Each row below is a small network's average activation on inputs in which a field has the value named, seen along a few directions.
Related values have similar rows: they may be neighbours, one step apart, or belong to one group.
In the rows, 500 means zero.
Random noise pushes rows far along 14 fixed directions. That doesn't count. These rows show it; they differ only by the noise:
[391 573 440 484 410 236 469 483 507 390 718 403 438 350 380 360 574 556
 434 629 653 325 405 220 423 485]
[483 504 635 607 319 541 438 527 430 447 711 418 489 631 523 460 387 470
 561 475 522 665 576 657 496 556]
[608 572 511 495 595 342 610 504 373 688 429 719 401 499 668 329 423 518
 398 605 547 505 598 461 459 388]
[682 554 468 422 530 300 508 626 487 556 364 654 616 100 315 449 291 603
 491 653 540 281 354 383 470 626]
[619 654 516 442 496 351 477 655 471 518 393 501 515 369 602 352 339 553
 585 593 505 380 352 458 367 493]
[513 519 481 374 452 414 773 496 346 585 495 316 305 650 553 686 731 488
 431 426 566 426 515 474 562 525]
[567 570 523 525 578 418 612 567 563 699 463 563 438 466 472 336 427 597
 443 512 581 451 397 496 434 459]
[490 496 642 433 300 610 380 435 684 459 501 316 746 582 420 482 359 406
 611 508 412 509 521 630 571 400]
[486 519 486 524 564 495 365 615 676 376 493 328 701 429 438 506 446 501
 616 638 488 358 329 372 420 708]
[526 467 439 555 495 280 520 295 336 471 712 651 450 448 486 453 602 492
 479 577 581 381 688 420 528 427]
[416 524 524 525 362 551 359 340 584 452 565 464 526 549 333 568 646 441
 447 427 563 534 605 577 641 454]
[313 558 538 531 536 446 602 740 343 517 360 574 368 527 327 384 458 450
 348 494 607 592 478 520 470 576]
[540 480 429 507 397 534 461 409 497 413 723 539 351 396 478 609 631 636
 574 397 547 475 445 534 516 552]
[733 326 491 439 528 426 642 320 752 519 699 430 451 355 440 531 556 660
 502 527 527 264 320 333 486 513]
[279 544 425 464 426 523 367 564 386 406 445 310 797 495 332 713 523 360
 669 579 457 449 584 522 570 681]
[291 505 504 456 424 377 599 470 530 533 700 267 586 633 448 424 548 450
 437 656 571 429 551 290 501 448]


Field K:
k2: [373 650 516 591 513 533 411 695 438 312 469 519 663 573 292 545 568 431
 542 477 534 341 573 584 591 720]
k7: [342 472 388 706 553 611 221 448 476 203 682 596 349 544 633 464 652 509
 539 440 485 703 533 476 387 518]
k13: [453 331 422 563 538 425 337 259 382 383 734 645 472 417 682 473 482 446
 512 658 488 604 691 322 459 482]
k6: [424 583 464 486 276 466 384 463 408 382 683 481 576 456 534 520 484 507
 544 544 495 551 608 451 534 417]
k12: [712 274 586 718 497 387 424 299 479 417 782 315 493 514 619 484 382 478
 645 477 430 590 490 545 367 555]
k17: [265 589 513 531 544 720 415 628 504 616 454 536 468 659 648 421 438 489
 495 437 464 751 526 609 459 438]
k10: [689 386 580 491 426 536 483 345 514 351 522 565 603 499 449 626 501 422
 523 508 432 444 655 570 633 481]
k5: [411 542 357 555 379 529 373 350 496 511 800 645 412 344 477 620 651 617
 460 474 613 605 590 412 578 537]
k9: [419 594 508 629 499 434 446 421 348 484 414 476 382 654 448 439 690 382
 450 286 561 525 583 675 510 355]
k4: [627 569 603 585 473 372 508 540 580 382 561 510 571 504 367 338 433 519
 500 496 543 339 462 525 488 453]
k15: [434 457 542 521 607 661 733 593 541 689 430 639 540 632 383 417 457 542
 371 422 468 493 535 615 611 456]
k1: [244 416 399 475 587 626 496 545 627 401 573 716 439 478 472 271 471 582
 433 500 449 615 446 388 401 266]
k16: [392 395 371 380 598 486 508 452 472 526 382 642 351 241 485 441 495 545
 420 512 477 518 394 325 425 383]
k11: [447 447 437 500 314 469 511 443 398 524 723 325 452 353 422 516 431 610
 698 346 469 493 368 584 405 422]
k8: [550 519 502 304 245 660 602 627 492 518 658 402 603 448 617 668 371 639
 502 528 369 570 478 468 606 533]
k14: [586 399 601 650 596 529 567 554 294 495 383 779 299 546 503 476 406 444
 423 401 525 753 611 719 483 571]
k3: [549 720 455 577 493 520 146 417 452 631 313 491 618 519 695 712 590 393
 460 576 567 686 720 534 613 626]
K is arranged as a ring.
Which values are neighbours of k15? Give them in the order they are listed.
Answer: k16, k11
Which values are neighbours of k10? Give them in the order they are listed.
Answer: k4, k14
Which values are neighbours of k1? Give them in the order they are listed.
Answer: k7, k6
Which values are neighbours of k12? Give them in the order they are listed.
Answer: k9, k8
